Each row below holds a small network's activations on one input, seen along a few directions.
In each table, some parts of the input vary, and every possible input appears once, in random order.
Descriptions start from the smaller parts, as in this example, which fits no table here: one of 3 separate values, together with either a single point or one of 11 places along a line or (one of 5 places around a ring, together with one of 6 places along a line).
Shared parts are said once, and a part with two or three values counts as separate values.
In the rows, zero is written as 128.

Other details of the inputs shift rows strongly along two fixed directions, in all tables alike. That doesn't count.

Rows:
r1: [107 153 116 134 123 163 160 112 124 124 117 125 144 140 148]
r2: [114 128 133 128 124 159 139 143 131 121 131 124 101 151 106]
r3: [120 122 134 129 132 134 127 137 130 135 128 134 118 138 117]
r4: [135 110 129 121 132 112 109 122 129 138 130 135 134 126 128]
r5: [141 115 130 129 122 110 106 133 129 124 134 123 128 113 129]
r6: [104 128 136 132 113 150 149 138 127 138 120 122  99 134 104]
r7: [133 108 129 124 124 110 109 118 130 140 130 129 134 127 132]
r8: [119 116 136 127 125 137 128 126 131 139 125 133 120 138 112]
r9: [117 159 113 140 133 168 156 124 128 112 124 127 140 141 146]
r10: [148 141 109 131 141 124 120 106 125 115 129 130 168 120 170]
r11: [120 160 116 136 128 169 160 126 123 109 118 121 138 128 142]
r12: [104 134 133 126 118 142 147 146 119 133 124 118  90 136 116]
r13: [106 127 136 128 123 154 144 138 129 135 126 130 104 148 107]
r14: [136 127 122 131 129 112 121 116 124 132 124 131 152 106 150]
r15: [139 127 123 133 133 116 122 116 128 134 122 135 155 105 144]
r16: [144 133 120 134 131 114 115 122 125 120 130 127 148 108 151]
r17: [104 126 132 122 119 152 143 132 126 136 123 125 101 150 109]
r18: [113 132 133 131 126 156 139 144 129 124 132 126  99 150 108]
r19: [154 141 112 125 142 128 122 107 120 112 119 129 168 107 162]
r20: [142 138 114 127 134 121 130  97 119 128 114 129 169 105 166]
r21: [106 133 129 134 117 150 138 145 129 122 136 120  96 150 115]
r22: [118 122 132 123 119 126 132 134 121 137 125 122 107 125 122]
r23: [135 125 120 131 131 116 118 113 130 132 129 134 157 120 151]
r24: [122 163 119 135 135 169 160 124 118 112 116 126 135 129 142]
r25: [105 128 134 122 117 149 147 134 120 136 117 121  95 136 106]
r26: [117 123 129 126 125 127 127 137 127 134 131 126 112 139 126]
r27: [106 134 133 124 124 145 145 145 119 132 121 123  92 136 111]
r28: [128 146 121 131 135 149 149 106 120 127 109 132 156 117 146]
r29: [174  61 163 104 129  18  53 148 151 147 163 139 104 122  68]
r30: [133 110 128 124 127 108 110 123 130 139 133 131 133 126 134]
r31: [141 127 122 123 136 115 121 113 121 132 119 134 150 108 146]
r32: [119 156 114 137 131 171 156 123 129 109 123 124 142 142 144]
r33: [178  86 124 122 139  63  60 112 137 129 144 136 168 101 151]
r34: [141 134 115 135 138 128 127  99 131 129 119 138 180 116 160]
r35: [119 164 113 131 128 162 159 123 114 111 119 117 129 130 152]
r36: [117 135 146 124 116 109 143 148 142 123 149 119  99 152  89]
r37: [166 122 137 127 142  69 106 119 151 124 146 139 166 116 123]
r38: [122 121 128 130 120 134 122 138 133 121 137 122 114 140 121]
r39: [115 126 132 131 120 124 130 142 125 134 127 124 110 124 123]
r40: [103 131 132 134 122 149 143 146 132 133 128 128 103 147 112]
r41: [138 140 112 135 140 120 124 109 128 124 124 136 174 117 170]
r42: [144 118 129 123 133 110 106 131 124 127 130 128 124 114 127]
r43: [142 126 127 129 138 119 122 114 124 133 119 138 155 107 142]
r44: [104 134 135 134 120 146 147 149 126 134 123 124  97 133 109]
r45: [139 127 120 125 142 117 116 116 127 130 125 137 154 122 149]
r46: [119 128 149 114 115 107 140 152 137 128 150 115  81 158  81]
r47: [127 121 128 122 127 138 122 135 129 121 133 125 113 141 118]
r48: [155 140 117 130 143 131 124 108 124 113 120 133 172 106 158]
r49: [125 124 128 125 129 135 122 136 128 124 134 127 111 141 119]
r50: [147  76 173 112 121  59  86 163 155 145 159 137  76 141  46]
r51: [132 111 132 128 119 106 112 122 127 140 126 127 131 111 128]
r52: [144 114 129 123 125 109 106 131 125 124 133 121 125 115 131]
r53: [126 127 132 135 123 132 127 143 129 126 131 124 109 124 115]
r54: [125 146 115 136 135 147 145 112 129 126 120 134 160 129 152]
r55: [107 133 138 129 125 149 147 146 123 133 121 127  97 135 107]
Description of these inputs: one of 5 places around a ring, together with either a single point or (one of 2 separate values, together with one of 5 places along a line).
- Changing only the place on the ring of 5 turns r30 into r23. The same change can be made to r52. Which row results? => r5
- Which other rows agree with r8 in the place on the ring of 5? List them by row number. => r2, r3, r13, r18, r24, r28, r43, r48, r50, r55
- Change only the place on the line of 5 in r1. List by row number the other rows that result. => r21, r23, r38, r41
- Change only the choice among 2 separate values in r19. List by row number the other rows that result. => r47
- Change only the place on the ring of 5 in r36. List by row number the other rows that result. => r29, r37, r46, r50
